Here are a small network's activations along a few directions, averaged over the inputs that share one value of a field.
Values that are neighbours, or in one group, have similar rows; names and order tell nothing.
Strong random noise was added to every row along 4 fixed directions; ignore it. To show where, here is one row again and again, with new noise each time:
[ -87  315 -274  393 -429  -45  482   25  165 -219   22  243  -63 -610
 -293  656   24  -71  244]
[ -20   22 -272  200 -317   11  401 -117   84 -251  231  168   13 -501
 -293  414 -225 -269  202]
[ 224  115 -453  260   39  109 -187  128  436 -444  344  249  -37 -513
 -192   22  -54 -232  238]
[ 121  298 -336  375  -13   61  -86  259  312 -350  151  246  -78 -474
 -138  119  123   43  198]
[ 100  110 -138  254  175  111 -145  305  -61 -317  212  150  -22 -165
  -40 -282   -6  198   42]
[  63  389  -79  428  223   80 -233  552  -43 -269    8  180  -96 -154
   57 -262  292  539   21]


Field Rubib:
h1: [ 349 -152  199  -32  575  308 -632  359 -518  106 -100 -121  193  421
  524 -798    0  603 -308]
h9: [ 119  -29  174 -132 -147  204   11  -13   11  244 -308 -257 -350  226
  196    5   93   52  132]
h6: [-311  238   71 -122   48 -125  233  -99 -218  297 -262 -329   25 -107
  161  230 -166  183  -78]
h3: [  26 -314  -96 -208  155  131   50 -273 -319 -127  320  -83  156 -142
 -131 -168 -316  -92   -8]
h12: [ 486 -272 -196   69  265  404 -494  103  -46  -22   97  -72    6  309
  164 -414  -27    0  -37]
h2: [ -20  207 -347 -213   22   53 -485   57  637 -508  367  579  -13  147
 -373 -309 -369 -238   21]
h5: [-251  323  241  105 -644 -193  673  -18   76   97 -432 -106  -82  174
 -114  630  419  -43  317]
h11: [-226 -249 -171 -309   12 -340  244 -577    1  408  -92 -616   35   37
   71  217 -270 -176 -387]
h7: [-259  276  389  261   21 -226   69  143  254  321 -119  350  -91   -8
  -53  146  568  218 -196]
h4: [  69 -132  -54 -238 -251 -101  148 -224  -67  140  -81 -217 -175  352
  370  200   99 -378  206]
h8: [ 109  416 -143  293 -431  -61  140   86  626 -549 -457  473  -66 -388
 -485  547  402 -444  532]
h13: [  -5  321 -206  -30  269 -150 -678  228  521  193  -60  361    1   23
  -47   26  249  -74 -118]
h10: [ 200  -59  121  180   80   21  -78   -2  329 -519    4  580   26  -47
 -341 -258   67 -484  -40]
The values of Rubib form a line.
Question: A walk along Rubib starts at h2 and steps to its neighbour h13. Put h6, h3, h5, h8 in the order it reaches them.
Answer: h8, h5, h3, h6
Question: What is the length, in steps, of the shortest route from h12 to h10?
Answer: 5

Field Bas:
u10: [ 170  405 -406  167  266   -3 -477  197  493   87 -150 -407 -269 -326
  413   54  505  460  -21]
u13: [ -61  -87  255 -211  469 -297 -695  146  207  704 -113 -504  281 -400
  521   50  568  563 -115]
u12: [ 137  -77  -83  -70  148 -135 -206  -64  500 -122   74   20    0  260
  -20 -278   78 -515   19]
u8: [-422  303  416   42   -4 -273    6  102  -94  596 -376 -188  124 -326
  330  520  460  738 -250]
u5: [  -4  406 -452   96  102   88 -194  195  198 -310   54  210 -256 -170
 -182 -103  -39  122   52]
u7: [  83  177  106  203 -109   18  228  182  -35 -680  -25  328  -90  216
 -267 -374   13 -148  113]
u2: [-413  -88  205  124 -120   30  433   43 -721 -124   44  203  165  192
 -262 -212 -402  359 -336]
u11: [ 328  282 -198  309  -69  268 -183  162  685   -2  -94  185  -58 -352
 -108  559  477 -266  524]
u9: [-444 -432  628 -350 -334 -155  892 -365 -878  122   68  322   75  939
 -346 -220 -721 -508 -334]
u3: [ 367  353 -420  325   84  150 -394  274  626   93 -229 -161 -250 -421
  263  178  370  116  249]
u4: [ 213 -763  238 -631   83  -39 -255 -444 -118  222  254 -485  252  287
  317 -103 -126 -338  125]
u1: [-232  379 -282  153 -331 -153  237   69    9   21  -66  231  -42 -211
 -220  402  -38  269  -59]
u6: [ 110  437   31  470 -195  120   99  267   60  158 -463   -9 -264 -238
  189  526  533  474  137]
The values of Bas form a line.
Question: What is the length, in steps, of the shortest route from u10 to u4?
Answer: 4
Question: Name the neighbours of u8, in listed order.
Answer: u13, u2
Question: Name the neighbours of u9, in listed order.
Answer: u12
Question: Name the neighbours of u6, in listed order.
Answer: u11, u3
